Each row below is a small network's average activation on inputs in which a field has the value named, seen along a few directions.
Values that are neighbours, or in one group, have similar rows; names and order tell nothing.
(in the rows, 500 means zero)
Random noise pushes rows far along 7 fixed directions. That doesn't count. These rows show it; they differ only by the noise:
[392 321 544 505 443 439 468 655 423 486 347 551 468 394 398 635 560 589
 434 421 572 587 385]
[679 514 523 266 500 440 445 327 522 361 547 333 538 520 518 539 440 436
 587 351 272 586 373]
[554 579 528 544 667 501 419 394 457 602 483 494 414 588 255 568 445 514
 554 542 480 715 626]
[557 692 476 449 671 581 428 523 644 464 521 527 526 459 354 490 529 601
 457 566 584 625 726]
[630 620 419 363 458 518 471 342 563 330 682 421 625 492 620 416 471 487
 505 502 450 396 511]
[532 413 495 444 543 475 448 469 362 472 524 568 494 399 396 590 479 559
 505 471 512 537 479]
[560 676 447 496 433 488 464 391 605 422 525 397 585 606 505 458 495 493
 447 556 529 511 530]
[421 471 538 554 623 571 481 596 531 526 550 586 446 399 402 501 559 610
 509 498 618 557 673]
[458 551 612 533 322 496 599 485 743 334 575 344 592 489 660 428 639 537
 480 347 644 393 547]


Field K:
k12: [678 639 524 342 447 364 421 402 562 406 426 444 587 536 325 617 504 481
 452 459 509 609 449]
k20: [457 324 487 530 542 441 387 706 316 646 260 718 443 451 248 691 482 541
 390 618 663 592 418]
k2: [560 595 361 410 639 584 437 553 460 576 469 639 540 487 466 483 441 525
 450 721 431 534 586]
k6: [590 474 351 249 577 534 445 497 549 378 546 360 476 489 679 423 423 400
 572 425  80 568 289]
k15: [513 679 485 710 396 483 514 406 531 679 349 463 467 838 429 474 467 412
 510 632 579 548 532]
k4: [545 618 383 432 501 501 497 510 487 507 346 485 553 558 478 550 424 466
 386 631 393 546 398]
k14: [510 668 367 584 531 544 530 452 476 572 529 549 542 571 562 437 463 510
 415 725 504 475 582]
k8: [496 363 447 323 539 567 452 619 583 417 695 535 539 352 678 369 527 523
 620 435 472 349 502]
k17: [500 493 721 678 414 454 612 470 559 578 405 494 480 635 436 531 550 516
 577 385 698 441 606]
k11: [585 542 459 277 319 514 516 650 648 299 449 538 692 401 658 507 516 476
 398 459 550 296 364]
k7: [316 437 481 675 351 479 537 609 530 526 321 411 473 565 542 518 562 521
 367 488 520 562 344]
k1: [478 472 534 467 493 497 524 611 559 512 411 618 508 446 484 536 573 510
 470 477 664 426 521]
k9: [480 492 509 467 529 599 560 650 558 449 534 598 536 273 587 463 543 588
 468 475 634 355 590]
k3: [314 249 473 604 400 419 440 697 343 575 344 597 450 472 478 520 527 536
 430 558 554 491 325]
k19: [569 511 386 451 430 439 465 301 287 500 458 388 506 604 562 504 345 342
 496 574 232 519 282]
k5: [361 310 585 456 440 437 630 589 391 452 516 469 453 337 629 569 561 479
 508 308 343 484 332]
k18: [492 558 570 561 567 480 470 497 609 554 396 403 434 632 376 559 514 480
 515 470 465 694 518]
k10: [405 484 396 565 566 553 447 659 438 477 528 648 536 312 476 482 553 620
 360 608 669 407 595]
k16: [490 579 283 620 406 474 436 543 268 620 401 785 583 489 430 514 472 566
 274 831 750 344 514]
k13: [434 379 513 449 577 492 557 630 353 440 466 631 484 254 473 572 501 592
 439 474 485 516 453]
K is arranged as a ring.
Question: List every value one step from k20, in the order listed.
Answer: k8, k1
Question: List every value one step from k17, in the order listed.
Answer: k15, k11
Question: List every value one step from k6, in the order listed.
Answer: k7, k10
Question: List every value one step from k13, in the order listed.
Answer: k19, k5
Question: What is the length, in steps, of the shortest route from k14 to k12?
Answer: 9
